A small network was shown many inputs. Here are its activations along a few directions, one row for each input.
Each table varies a few parts of the input and shows all the possible inputs, shuffled.
A made-up example of a description, with smaller parts first: line(4) and (point or ring(11) or (values(3) and ring(8))).
Shared parts are said once, and a part with two or three values counts as separate values.
In the rows, zero is written as 128.

Other details of the inputs vary at random and push rows far along two fixed directions, the same in every table; ignore that.

A family of inputs:
row 1: [127  82  97 105 110 160  86 137 140 167 174 137]
row 2: [163  49  75  82  68 151  93  75  91 203 244 197]
row 3: [133 110 141 103 145 107 114 131 138 103 132 135]
row 4: [131 118  97 108 136 128  89 126 137 147 157 139]
row 5: [112 136 167 128 145  94 146 156 132  88  93 117]
row 6: [121 150 158 151 147 113 166 138 129  93  82  98]
row 7: [138 158 130 107 191  40  80 102 146  91 110 142]
row 8: [140 139 102 137 109 183 125 111 134 162 157 134]
row 9: [162 163 112 117 169  96  95  65 151 114 140 153]
row 10: [163 135 113 116 128 149 118  89 140 132 145 135]
row 11: [145  92 103 116 111 187 127 118 131 152 168 119]
row 12: [119 144 153 153 139 127 171 145 128 101  86  98]
row 13: [ 93 100 129 147  87 181 136 191 123 164 127 106]
row 14: [138 111 110  88 139 123  98 115 137 128 149 148]
row 15: [156 140 116 121 125 149 124  94 139 132 138 130]
row 16: [138 134 154 100 181  49 110 113 148  70 108 144]
row 17: [107 117 113 166  95 199 155 160 120 154 130  95]
row 18: [ 70 141 189 197  52 128 234 200  57 144  72 110]
row 19: [142 149 129 136 119 153 145 114 134 128 118 120]
row 20: [145 163 117 133 144 127 116  91 141 130 136 138]
row 21: [131 124 108 140 136 143 122 116 136 128 136 117]
row 22: [133 146 150 109 195  27  80 107 151  79  98 139]
row 23: [112 146 152 124 143 101 139 150 127 101  89 122]
row 24: [103  99 143 154  52 151 179 157  67 173 143 142]
row 25: [133 123 106 136 136 142 116 112 136 131 142 118]
row 26: [ 99 151 141 150 132 117 139 172 124 123  91 109]
row 27: [103 138 151 134 122 133 153 171 120 118  90 114]
Each input here is: values(3) and (point or (values(2) and line(4))).
Q: Changing only the values(3) part turns row 7 into row 26. The same change can be made to row 6. Which row results?
A: row 11
Q: Which other rows agree with row 4 in the values(3) part? List them by row number.
A: row 1, row 2, row 9, row 12, row 14, row 16, row 19, row 21
Q: Which other rows does row 23 become when the values(3) part takes its other values? List them by row number.
A: row 14, row 27
Q: Which other rows does row 11 become when the values(2) part takes its other values? List them by row number.
A: row 17

A family of inputs:
row 28: [147 102 121 104 140 112 102 106 142 127 151 142]
row 29: [119 126 124 143 109 170 149 141 121 136 129 106]
row 30: [153 111 116 105 148 115 104  95 133 119 146 135]
row 31: [112 135 125 139  98 170 141 161 127 151 122 113]
row 32: [158 139  98 110 168 101  84  75 146 117 143 145]
row 33: [140 126 102 110 145 117  90 103 139 135 147 137]
row 34: [155 136 107 108 150 134 112  91 145 126 151 141]
row 35: [153 123 116 111 142 127 105  90 144 122 153 135]
row 36: [118 178 189 161 148  26 167 120 106  78  66 140]
row 37: [123 135 125 151 111 175 150 136 133 141 130 112]
row 38: [122 132 128 137 105 175 156 144 125 137 127 110]
row 39: [113 131 126 150 104 163 134 152 129 149 121 113]
row 40: [100 109 131 137 105 148 146 167 116 137 125 117]
row 41: [132 108 111 101 145 107  94 115 132 131 153 143]
row 42: [113 118 140 132 105 151 154 163 120 131 115 116]
row 43: [140 118 117 111 143 115  87 109 142 134 151 143]
row 44: [103 119 123 144 104 162 138 164 119 156 130 110]
row 45: [152 131 102 118 152 132 106  89 141 125 151 136]
row 46: [108 108 132 136 108 149 150 160 116 134 122 113]
row 47: [115 178 180 164 154  18 173 132  94  80  60 133]
row 48: [107 119 140 131 111 139 145 164 119 126 116 124]
row 49: [152 134 106 121 145 129  96  91 147 131 146 140]
row 50: [108 128 132 135 102 163 140 168 122 150 127 115]
row 51: [156 115 119  96 139 125 108  97 136 121 147 141]
row 52: [122 119 142 147 106 159 155 149 126 136 116 106]
row 53: [137 103 119 103 139 110  96 112 138 125 153 148]
row 54: [120 144 122 146 109 170 149 147 132 145 118 114]
row 55: [107 119 133 130 107 153 141 168 117 142 126 121]
row 56: [118 188 195 153 157  15 176 115  97  70  44 146]
row 57: [137 109 118 105 142 110  92 114 138 131 153 147]
Q: Changing only one part turns row 30 into row 51. The same change can be made to row 45. Which row results?
A: row 34
Q: What is each input in this table made of?
A: values(3) and (point or ring(9))
Q: Which other rows does row 41 become when the values(3) part takes its other values? List them by row number.
A: row 55, row 57
Q: A walk changes only the ring(9) part. It starts at row 35 and steps to row 37. List the rest of the walk in order.
A: row 49, row 39, row 43, row 57, row 53, row 28, row 52

A family of inputs:
row 58: [119 134 133 143 118 133 140 140 123 132 116 121]
row 59: [139 128 121 117 131 118 115 109 129 131 140 140]
row 60: [129 114 121 127 113 148 132 129 122 140 143 130]
row 61: [128 130 136 129 132 118 134 130 125 119 121 126]
row 62: [134 118 124 119 127 128 123 121 127 130 138 132]
row 63: [119 126 135 139 112 144 149 145 116 134 120 120]
row 64: [111 130 138 141 111 146 146 157 123 131 114 115]
row 65: [133 132 134 126 138 110 130 119 126 115 124 132]
row 66: [134 118 121 113 130 129 110 122 133 131 142 136]
row 67: [139 128 122 118 132 121 116 110 129 131 141 139]
row 68: [137 122 116 115 136 122 106 112 132 131 143 137]
row 69: [131 119 127 121 129 128 120 124 130 129 135 131]
row 70: [119 125 135 135 119 138 139 143 125 130 124 120]
row 71: [128 128 135 128 132 116 133 128 127 120 121 127]
row 72: [129 118 120 117 122 139 118 132 131 137 141 131]
row 73: [119 120 121 141 103 161 140 144 122 152 137 121]
row 74: [127 148 115 149 131 196 139 141 157 131 115  90]
row 75: [120 118 118 130 116 152 129 142 127 142 137 124]
row 76: [135 117 123 118 128 127 122 120 127 130 138 132]
row 77: [116 134 133 148 113 143 147 148 122 136 120 117]
row 78: [127 117 115 122 120 148 121 134 130 143 143 129]
row 79: [126 119 121 129 106 152 137 133 120 145 141 129]
row 80: [118 118 120 132 113 156 132 145 126 144 135 122]
row 81: [134 142 136 127 143 100 125 115 129 116 119 136]
row 82: [138 125 123 119 131 121 121 112 127 129 138 139]
row 83: [121 123 124 136 102 159 142 142 120 151 136 124]
row 84: [136 138 130 125 144 101 117 114 131 118 122 134]
row 85: [134 136 133 124 138 107 126 115 127 117 124 136]
row 86: [133 136 134 127 137 108 129 117 127 117 121 136]
row 87: [122 133 137 130 134 118 131 137 131 118 115 124]
row 88: [120 133 136 138 115 134 147 139 118 130 116 123]
row 89: [120 121 122 136 114 151 131 138 125 142 136 123]
row 90: [122 133 138 130 132 119 130 137 130 119 115 125]
row 91: [134 136 133 125 138 107 127 116 128 116 124 137]
row 92: [118 127 138 138 121 135 141 143 126 127 119 119]
row 93: [128 127 134 127 130 119 133 129 125 122 122 127]
row 94: [124 130 138 132 132 120 134 134 129 120 117 124]
row 95: [126 119 122 131 108 153 137 132 120 144 141 130]
row 96: [129 135 130 129 144 106 121 120 132 117 121 130]
row 97: [120 126 137 138 120 133 145 141 122 126 117 121]
row 98: [136 137 128 126 144 103 117 113 132 120 124 134]
row 99: [125 136 131 126 139 115 125 132 131 121 119 127]
row 100: [114 131 133 144 119 139 141 146 123 132 117 117]
row 101: [121 126 135 136 119 135 144 141 123 128 123 120]
row 102: [130 137 131 127 145 105 119 120 131 116 121 130]
row 103: [135 120 114 112 137 126 107 117 134 131 145 136]
row 104: [133 118 125 119 130 128 119 123 131 130 138 131]
row 105: [131 135 128 126 143 110 119 121 132 120 124 130]
row 106: [124 135 132 129 140 113 127 132 131 118 118 125]
row 107: [124 128 137 131 131 121 132 133 129 121 119 125]
row 108: [133 143 136 127 142  99 126 115 129 114 118 136]
row 109: [135 137 129 127 144 102 118 113 132 118 123 135]
row 110: [126 133 128 125 140 115 122 129 131 121 121 128]
row 111: [135 119 120 112 133 126 110 122 134 130 141 136]
row 112: [124 134 136 127 133 118 128 136 130 119 117 126]
row 113: [139 126 121 119 131 122 116 110 130 132 142 141]
row 114: [121 127 135 138 117 137 146 139 120 130 122 123]
row 115: [133 130 133 125 137 111 129 119 125 118 123 132]
row 116: [128 116 122 127 113 146 134 130 121 139 140 129]
row 117: [125 132 134 126 133 120 126 135 131 120 121 126]
row 118: [136 137 129 125 146 101 116 112 132 119 124 135]
row 119: [131 135 129 124 145 107 117 119 132 118 124 131]
row 120: [132 120 127 120 130 125 119 122 132 127 136 132]
row 121: [173  96  53  87 129 223  66  79 171 170 210 128]
row 122: [135 141 133 125 142 103 123 112 130 116 124 137]
row 123: [138 122 124 117 132 121 120 114 126 126 139 137]
row 124: [125 129 137 129 131 120 131 132 128 121 118 125]
row 125: [121 124 134 135 118 136 142 140 122 130 123 122]
row 126: [139 127 121 120 132 120 117 110 130 131 140 141]
row 127: [115 130 131 136 119 141 138 148 125 133 118 119]
row 128: [119 136 133 143 119 134 141 142 123 133 119 118]
row 129: [112 134 136 146 118 137 144 148 122 130 111 115]
row 130: [134 137 133 124 139 107 127 115 126 116 123 135]
row 131: [117 129 138 141 112 141 152 147 115 131 115 118]
Q: What is each input in this table made of?
A: values(2) and (point or (values(4) and ring(9)))
Q: Changing only the values(2) part turns row 85 into row 91. The same change can be made to row 121. Which row results?
A: row 74
